These are the activations of a small neural network, seen along a few directions. Each row is one input.
In each table, some parts of the input vary, and every possible input appears once, in random order.
Descriptions start from the smaller parts, as in this example, which fits no table here: line(4) and (point or line(9) or (values(2) and ring(5))).
Shared parts are said once, and a part with two or three values counts as separate values.
In the rows, zero is written as 128.

Other details of the inputs shift rows strongly along two fixed directions, in all tables alike. That doesn't count.

Table:
row 1: [ 88 189 123  70 130  95  90 165 105  76  89 121 182 137]
row 2: [ 96  96 118 117 170 101 148 129 104 104 167  98 149  55]
row 3: [118 136 135 120  91 161 125 176 108  82  90 136 127 182]
row 4: [161 124  82 163 109 150 141 122 166 150 106 116 101 161]
row 5: [ 93 127  95 139 177  90 102  96 114 194 147 171 149  65]
row 6: [140 141 177 101  84 158 125 159 115 106 111 136 143 195]
row 7: [138 118 107 181 130 142 121  98 117 166 132 159  67 104]
row 8: [166 130  83 170 112 152 127 118 161 146 104 107 100 160]
row 9: [154 103 152 151 152 126 138  81 155 185 178 142 122 101]
row 10: [ 97 139 182  83 114 112 130 167  79  66 128 129 132 134]
row 11: [178 133 106 144 109 151 135  92 190 152 120  90 120 162]
row 12: [ 75 152 111 105 169  74 107 123 108 140 121 148 148  74]
row 13: [145 130 102 120  90 163 133 176 148  87  83 101 144 191]
row 14: [ 38 130 118  91 197  59 102 144  65 110 140 148 171  37]
row 15: [146 113 155 147 161  99 132  73 144 157 173 131 107  79]
row 16: [ 94 108 117 119 165  91 149 125 106 101 167  92 141  54]
row 17: [146 103 150 149 141 136 137  84 122 183 152 169  84 120]
row 18: [156 129 160 125 125 125 141  97 170 142 145 126 121 140]
row 19: [152 117 150 153 134 123 125  79 121 175 149 161  74 112]
row 20: [137 145 134 130  75 176 124 177 120 101  88 137 134 196]
row 21: [124 129 109 118  97 149 128 196 120  74  97  94 162 165]
row 22: [156 137 113 165  93 166 134 118 147 157 101 153  81 177]
row 23: [101 130 184  71 138 111 136 166 106  54 151 105 174 121]
row 24: [171 113 108 139 108 160 140 109 183 163 132 104 138 151]
Each input here is: line(4) and (point or ring(5)).
The inputs of row 14 and row 5 match in every part but the line(4) part. If row 2 is changed in the same way as row 14 into row 5, which row does it become? -> row 24
A walk changes only the line(4) part. It starts at row 6 and steps to row 17. List the rest of the walk in order. -> row 10, row 19
List by row number the other rows that have the line(4) part in common with row 16. -> row 4, row 10, row 12, row 18, row 22

Table:
row 25: [ 78 144 150  71 119 119 126 198  91  49 107 118 181 146]
row 26: [141 120 100 166 162 105 128  76 149 183 145 145  93  88]
row 27: [178 123 120 150  75 184 145 134 156 121 103 107 100 193]
row 28: [124 161 157  76  79 151 106 187 120  72  90 113 182 198]
row 29: [121 120 102 149 163  96 129  86 125 160 153 125 107  63]
row 30: [149  72 194 142 168 109 170  73 130 144 220 119 103  59]
row 31: [ 93  93 132 147 158 111 145 154  63  85 161 120 103  64]
row 32: [ 91 127 117 101 147 101 134 141 106  99 131 109 142  91]
row 33: [112 126 120 143 167  95 123  96 116 154 152 154 106  72]
row 34: [140 113 137 156 112 153 141 136 119 125 131 141  89 139]
row 35: [194 119 133 172  79 187 138  96 161 181 114 149  69 197]
row 36: [117 161 146 102 109 129 109 170 119  78 108 118 163 160]
row 37: [148 108 114 157 140 133 133  73 148 215 140 166 100 117]
row 38: [124 124 110 130 147 117 134 114 141 144 122 134 117 117]
row 39: [ 79 103 111 117 168  94 140 138  86 114 155 115 148  57]
row 40: [131 117 112 146 143 128 123 125 137 147 133 131 138 118]
row 41: [180 168 135 122  76 159 113 106 185 157  83 136 118 216]
row 42: [ 92 133 141  96 145 104 124 135  92 109 129 138 135 101]
row 43: [179 156 111 136  83 166 116 120 186 146  94 106 137 200]
row 44: [117 163 155  91 102 128 104 167 110  81 109 114 164 161]
row 45: [ 98 123 132 124 148 113 117 146 100 116 141 141 149  96]
row 46: [126 151 130  82  90 147 128 187 145  72  83 107 174 201]
row 47: [139 119 109 155 150 125 135  77 156 195 132 164  91 114]
row 48: [172 121  97 162 110 158 125  94 182 190 121 125 124 159]
row 49: [ 76 135 135 107 162  89 113 171  75  63 143 106 166  74]
Describe the family of inputs behind these rows. -> point or (line(4) and (point or ring(5)))
Which other rows does row 35 become when the line(4) part takes its other values? List them by row number. -> row 27, row 31, row 34
A walk changes only the ring(5) part. It starts at row 33 and steps to row 36. List the rest of the walk in order. -> row 45, row 25, row 47
Which other rows does row 49 become when the ring(5) part takes its other values? List them by row number. -> row 26, row 38, row 40, row 46
